A small network was trained on invented records. Each row is its activation on one of them, seen along a few directions.
Each row is followed by the record's values for the fields BUB, RATEN, DEVE, MUPAT.
Other fields move the rows too, some of them a lot.
In the rows, zero is written as 500.
Strong random noise was added to every row along 2 fixed directions; ignore it. To show where, here is one row again and again, with new noise each time:
[505 657 474 422 556 499 663 530 461 781 406 540 525 367 415 414 613 404
 500 718 583 583 538 405 582 468]
[571 567 508 537 536 520 632 446 335 602 474 596 443 469 372 491 592 395
 522 492 503 439 595 553 501 459]
[583 515 532 638 507 424 606 423 300 637 501 617 397 524 327 521 551 427
 533 398 529 397 676 559 466 390]
[565 617 485 434 566 630 659 464 363 546 450 578 488 415 419 465 637 359
 511 577 468 473 509 559 533 536]

[655 643 445 325 600 753 696 506 403 523 420 489 506 398 529 305 648 338
 527 777 506 491 378 567 465 608]
BUB=toruk, RATEN=viga, DEVE=rida, MUPAT=git
[591 515 512 421 541 641 530 517 461 395 514 439 507 517 574 464 441 479
 590 548 452 382 417 675 403 599]
BUB=debup, RATEN=viga, DEVE=luru, MUPAT=git
[476 621 426 341 520 542 564 413 420 441 439 580 589 359 539 535 580 302
 413 561 393 540 458 459 548 543]
BUB=nati, RATEN=viga, DEVE=rida, MUPAT=riz
[529 485 512 458 492 460 492 378 319 328 553 618 532 519 477 686 461 351
 444 330 367 479 595 560 456 505]
BUB=toruk, RATEN=viga, DEVE=rida, MUPAT=riz
[656 511 533 552 591 666 604 542 471 534 485 441 399 572 445 310 580 541
 594 623 599 343 440 617 450 469]
BUB=toruk, RATEN=viga, DEVE=rida, MUPAT=git
[586 498 514 576 466 384 427 403 397 433 496 552 446 593 516 610 328 402
 510 381 493 446 616 566 326 467]
BUB=debup, RATEN=viga, DEVE=rida, MUPAT=git
[342 509 436 497 438 341 454 532 581 611 494 540 538 411 460 573 529 520
 403 470 530 693 534 304 611 453]
BUB=toruk, RATEN=sof, DEVE=luru, MUPAT=riz
[410 503 514 501 495 499 515 399 407 344 556 665 474 496 394 626 641 405
 385 305 362 547 543 439 637 486]
BUB=toruk, RATEN=sof, DEVE=rida, MUPAT=riz
[550 572 488 469 572 633 611 470 444 422 474 571 457 432 457 509 676 425
 450 517 422 474 458 527 558 545]
BUB=toruk, RATEN=viga, DEVE=rida, MUPAT=riz
[564 395 542 584 481 462 409 413 364 292 570 514 439 621 545 658 314 503
 531 301 435 391 545 677 343 575]
BUB=debup, RATEN=sof, DEVE=luru, MUPAT=riz
[660 465 527 501 535 672 521 481 416 408 510 448 430 586 548 441 473 505
 632 560 500 347 444 722 324 581]
BUB=tuzet, RATEN=viga, DEVE=rida, MUPAT=git
[614 591 524 465 558 561 595 454 318 444 470 562 412 561 500 564 530 336
 549 508 472 381 566 636 408 517]
BUB=toruk, RATEN=viga, DEVE=rida, MUPAT=riz
[533 523 450 486 528 581 538 488 469 415 447 494 527 490 496 507 511 441
 458 486 460 487 491 573 491 543]
BUB=tuzet, RATEN=viga, DEVE=luru, MUPAT=riz
[469 587 439 363 511 523 551 499 525 500 494 491 557 416 567 487 551 424
 482 569 415 540 386 476 521 602]
BUB=debup, RATEN=sof, DEVE=luru, MUPAT=git
[366 502 441 403 515 704 510 446 515 161 535 578 557 393 500 543 650 439
 381 371 298 523 307 536 672 617]
BUB=nati, RATEN=viga, DEVE=luru, MUPAT=riz
[392 498 467 340 502 709 455 514 626 262 527 502 618 397 533 515 581 516
 420 485 321 658 335 474 651 665]
BUB=tuzet, RATEN=sof, DEVE=luru, MUPAT=git
[499 454 485 504 444 447 400 466 453 471 536 515 495 501 514 547 417 507
 496 406 446 541 552 513 418 548]
BUB=tuzet, RATEN=sof, DEVE=luru, MUPAT=git
[424 451 505 594 466 481 479 492 533 509 529 552 469 471 388 419 566 561
 445 397 469 553 517 429 637 429]
BUB=nati, RATEN=viga, DEVE=luru, MUPAT=git
[475 432 544 521 415 294 383 523 582 666 480 433 564 547 499 492 310 558
 559 588 634 556 551 407 450 405]
BUB=nati, RATEN=viga, DEVE=rida, MUPAT=git
[477 541 468 457 552 488 516 598 596 713 445 413 563 452 555 374 463 547
 515 769 684 610 432 435 500 468]
BUB=toruk, RATEN=viga, DEVE=rida, MUPAT=riz
[465 486 492 485 487 508 439 573 640 532 509 411 506 500 501 441 511 614
 539 550 552 510 400 434 546 512]
BUB=toruk, RATEN=sof, DEVE=luru, MUPAT=git
[512 498 475 500 492 512 529 393 369 275 555 604 505 458 490 670 529 401
 431 276 338 463 542 534 554 516]
BUB=toruk, RATEN=viga, DEVE=luru, MUPAT=riz
[510 595 501 336 583 790 552 601 640 455 448 451 548 370 549 352 678 507
 536 750 466 551 278 525 604 615]
BUB=tuzet, RATEN=viga, DEVE=rida, MUPAT=git
[471 521 480 525 518 497 583 467 484 470 489 593 487 434 431 544 606 453
 406 454 459 517 525 455 575 439]
BUB=toruk, RATEN=viga, DEVE=rida, MUPAT=riz
[490 605 466 335 551 576 494 479 474 332 490 512 592 449 584 634 515 364
 471 490 354 519 410 557 533 634]
BUB=tuzet, RATEN=sof, DEVE=luru, MUPAT=riz
[466 556 519 357 556 711 549 509 506 306 481 512 562 485 563 508 520 406
 486 571 465 489 376 582 509 617]
BUB=nati, RATEN=viga, DEVE=rida, MUPAT=riz
[605 432 571 575 477 506 372 474 441 369 546 476 413 659 545 586 370 521
 616 390 509 359 537 658 314 521]
BUB=tuzet, RATEN=sof, DEVE=rida, MUPAT=git
[496 708 420 255 613 692 650 542 539 490 384 452 588 399 580 461 620 356
 480 754 447 549 333 518 572 665]
BUB=tuzet, RATEN=viga, DEVE=luru, MUPAT=riz
[540 470 546 507 442 294 431 576 511 703 477 430 508 570 572 502 266 512
 572 620 671 552 620 468 327 441]
BUB=nati, RATEN=sof, DEVE=rida, MUPAT=git
[560 578 501 444 600 663 636 495 443 479 492 501 450 517 491 465 607 477
 535 605 508 455 478 542 553 503]
BUB=toruk, RATEN=viga, DEVE=rida, MUPAT=riz
[601 526 466 502 550 600 559 422 317 305 534 548 457 549 530 584 485 357
 512 375 443 352 448 710 342 610]
BUB=toruk, RATEN=viga, DEVE=luru, MUPAT=riz
[507 696 400 325 594 639 657 519 571 579 407 475 580 348 542 367 610 398
 426 739 481 635 365 397 595 613]
BUB=tuzet, RATEN=viga, DEVE=luru, MUPAT=git
[544 471 493 376 526 678 489 445 380 246 546 494 517 569 567 541 540 417
 527 467 384 426 400 657 440 641]
BUB=toruk, RATEN=sof, DEVE=rida, MUPAT=riz
[474 538 455 377 559 749 567 475 509 188 495 511 575 447 581 539 560 418
 429 452 313 478 343 638 546 679]
BUB=debup, RATEN=viga, DEVE=luru, MUPAT=riz
[481 526 536 629 476 280 512 477 522 798 467 523 465 532 390 520 475 546
 546 543 682 492 640 346 526 302]
BUB=tuzet, RATEN=viga, DEVE=rida, MUPAT=riz

Here are new rows. What are their fields?
[655 463 503 558 471 458 444 494 375 494 508 435 441 628 572 499 395 462
 600 428 507 377 563 659 293 557]
BUB=tuzet, RATEN=sof, DEVE=luru, MUPAT=git
[356 501 474 424 500 530 484 478 593 359 527 556 585 421 549 606 590 492
 382 444 352 615 412 436 628 566]
BUB=debup, RATEN=sof, DEVE=rida, MUPAT=riz
[604 385 512 678 433 408 480 366 349 454 547 565 396 577 468 529 422 506
 516 299 445 365 649 599 347 423]
BUB=debup, RATEN=viga, DEVE=rida, MUPAT=git
[433 577 452 441 539 551 563 454 441 446 500 603 531 381 488 568 562 416
 384 463 416 628 519 443 598 551]
BUB=toruk, RATEN=viga, DEVE=luru, MUPAT=riz
[478 524 512 413 504 363 492 604 607 731 485 401 558 494 559 428 417 564
 524 702 609 576 511 379 483 453]
BUB=toruk, RATEN=sof, DEVE=rida, MUPAT=git
[498 435 542 552 469 440 340 559 582 529 519 414 470 565 530 485 372 631
 562 501 571 513 486 496 443 524]
BUB=tuzet, RATEN=sof, DEVE=luru, MUPAT=git
[417 673 464 391 548 496 602 594 664 821 408 480 529 318 468 341 633 540
 468 815 600 729 474 217 722 449]
BUB=tuzet, RATEN=viga, DEVE=luru, MUPAT=git
[485 481 476 471 515 596 438 429 430 232 556 529 520 519 598 629 400 452
 463 357 398 498 439 621 423 651]
BUB=debup, RATEN=sof, DEVE=luru, MUPAT=riz
[454 414 515 804 446 183 514 365 349 630 595 676 405 572 283 634 461 511
 419 145 525 455 763 437 513 256]
BUB=toruk, RATEN=viga, DEVE=luru, MUPAT=riz
[442 492 490 460 484 553 471 599 657 487 507 396 505 510 556 435 499 612
 538 564 546 538 398 439 569 532]
BUB=toruk, RATEN=sof, DEVE=luru, MUPAT=git
[569 417 522 654 495 432 526 420 396 419 522 520 451 613 466 574 383 498
 494 319 483 352 585 643 379 484]
BUB=debup, RATEN=viga, DEVE=luru, MUPAT=riz
[479 402 517 535 435 448 414 628 636 662 480 355 485 540 536 318 452 661
 593 647 662 476 437 474 447 457]
BUB=nati, RATEN=sof, DEVE=rida, MUPAT=git
[500 467 454 486 479 466 457 523 510 549 492 444 524 507 582 489 445 518
 521 569 556 531 464 527 402 533]
BUB=toruk, RATEN=sof, DEVE=rida, MUPAT=riz
[584 471 502 510 509 591 521 495 507 424 502 440 509 551 512 485 433 532
 569 482 477 394 481 631 416 531]
BUB=tuzet, RATEN=viga, DEVE=luru, MUPAT=git
[571 593 502 472 568 590 587 572 535 612 459 446 438 521 503 387 577 511
 570 681 620 489 474 468 520 463]
BUB=toruk, RATEN=viga, DEVE=rida, MUPAT=git
[509 460 531 482 474 454 424 419 427 409 528 515 515 586 510 641 407 471
 540 433 468 472 551 540 451 503]
BUB=tuzet, RATEN=sof, DEVE=rida, MUPAT=riz
[435 466 493 465 421 274 380 412 434 509 527 553 588 477 511 705 364 442
 444 383 421 611 596 422 477 532]
BUB=tuzet, RATEN=sof, DEVE=luru, MUPAT=riz
